Each row below holds a small network's activations on one input, seen along a few directions.
In each table, some parts of the input vary, and every possible input appears once, in random order.
Descriptions start from the smaller parts, as in this example, which fits no table here: one of 2 separate values, together with either a single point or one of 9 places along a line or (one of 4 places along a line, together with one of 5 places around a ring).
Shared parts are said once, and a part with two or three values counts as separate values.

Other details of the inputs vary at random and push rows far along two fixed directions, the same in every table; ignore that.

A family of inputs:
R1: [  0   6   5  12   4  -6  16  -2  17 -23 -19  -1]
R2: [ -7  28  15   0 -12   0  -9 -10  -1   7  13  -4]
R3: [  8 -34 -14 -25   1   4  -4   5 -16  20  15   5]
R4: [ -2 -30  -2 -22 -28   4 -26   1 -10  28  18 -17]
R5: [  2  20  -3  12  11  -5  14   9   5 -29  -2   4]
R6: [  6 -44 -16 -16  17   3   2   7  -3 -10   7  14]
R7: [  7 -42 -26 -18  31   4  14   9  -2 -14  -4  17]
R8: [ -6   8   6  35   8   0  -8  -5   1   5 -19   8]
R9: [  9   8   5  17   6  -2  22   4   6 -24  -6  13]
R10: [ -6  15  19   3 -23  -2  -4 -13   7  11  -2 -11]
R11: [ -1  19   1   9  14  -5  11   1   9 -27  -3   6]
R12: [ 5 13  8 10 -5 -2 16 -2 -1 -5 -2  9]
R13: [  5   3  -4  -1  18  -5  28  -3   2  -8 -13  15]
R14: [  1 -23 -23 -30   6   1 -12  10 -18  16  20  -4]
R15: [ -4  18  25   5 -26   6 -14 -13   9  14   2 -14]
R16: [ -2 -23 -18 -33  10   1 -13   3 -13  16  18  -2]
R17: [  3  11  -1  13   4  -3  20   5  12 -19 -22  -4]
R18: [-12 -31 -21  -2  11   5 -44   7 -14  23   8  -6]
R19: [  3  11   5   8   9  -4  24  -6   5 -13 -11  15]
R20: [  0  24  -7   7  12  -9  19   6   1 -20  -6   4]
R21: [ 11 -43 -31 -16  29   4  16  17  -7 -16  -4  15]
R22: [  0 -27  -3 -26 -24   4 -23   0 -12  35  16 -17]
R23: [ -3  40  27   6 -32  11 -28  -7  -4  19  28 -13]
R24: [  0  15  24  12 -34   2 -14  -5   7   6   7 -15]
R25: [ -7  38  30   3 -28  11 -28 -14   0  20  25 -11]
R26: [ -1  13   1   3   7 -10  24  -5  10  -7 -24  -2]
R27: [-10   5  -4  34  14  -8   0   0  10  -7 -40  -4]
Each input here is: one of 3 separate values, together with either a single point or (one of 2 separate values, together with one of 4 places along a line).
Question: The inputs of R12 and R4 match in every part but the choice among 3 separate values. If R21 is changed in the same way as R12 into R4, which row does it become?
Answer: R17
Question: Change only the choice among 2 separate values in R9. List by row number the other rows that result.
Answer: R6
Question: List by row number the other rows that have the choice among 3 separate values in common with R16.
Answer: R2, R5, R11, R14, R18, R20, R23, R25
Question: Change only the choice among 2 separate values in R4. List by row number the other rows that result.
Answer: R10
Question: A walk changes only the place on the line of 4. It starts at R13 and steps to R19. List the rest of the walk in order.
Answer: R7, R6

A family of inputs:
R28: [  0   8  15  -4 -18   8 -23  -3  -8  14  30  -1]
R29: [  6 -45 -21 -29  11   1   6   6  -5   0   5   5]
R30: [  2 -44 -27 -25  12  -3   1   9  -7   6  -4  -2]
R31: [ -2  48  20  10 -14  -3   6  -7   5  -3   4  -8]
R32: [  1   3 -21  -2  30  -5  20  12   0 -27  -6  10]
R33: [  7  16  11   6  -3   2  13  -1   4 -12   5   8]
R34: [-1 15  8 20  3  0  1 -3  1 -3 -5  7]
R35: [  1 -36  -3  -7  -9   8 -23   2  -5  15   8  -3]
R36: [ -1 -18  -3 -11   0   7 -20   1 -10  12  21   4]
R37: [  3 -24   2  -7 -11   8 -17  -1  -8  19  13   2]
R38: [  3  25   8  -1  -6  -6  19  -2   6 -10  -3  -3]
R39: [  4 -20   4 -14  -9   9 -15  -2  -7  14  19   4]
R40: [ -3   9   4  23   6  -2  -2  -1   7  -9 -13   3]
R41: [ 0 17  5  1 -1 -6 17 -4  6 -6 -9  0]
R42: [ -8  11  16  -6 -24  10 -38  -9 -11  30  30  -9]
R43: [ -2 -38 -31 -16  23   1 -11  12 -12   3   2   3]
R44: [ -4  15   8  13  -6  -6   8  -4  10  -4 -20  -8]
R45: [ -3  -8 -21   6  26 -10  15   9   7 -19 -28  -2]
R46: [ -8  20   3  23   5  -3  -4  -1   6  -6 -15  -3]
R47: [ -3  -7  23  -2 -39   9 -30 -12   0  31  14 -16]
R48: [  3  14  13  12  -7  -2  17  -6   7  -3 -13   2]
R49: [  0  -1 -20  -4  28  -9  23   8   3 -20 -16   5]
R50: [  5  42  29  12 -21  -1  18 -11  10  -7   2  -1]
R51: [  0  -4 -21   2  27  -9  21   9   3 -16 -22   3]
Question: What is each input in this table made of?
Answer: one of 4 places along a line, together with one of 6 places around a ring
Question: The inputs of R49 and R41 match in every part but the place on the ring of 6. If R45 is changed in the same way as R49 into R41, which row does it become?
Answer: R44
Question: A walk changes only the place on the ring of 6. It starts at R30 and steps to R51. List the rest of the walk in order.
Answer: R43, R34, R37, R48
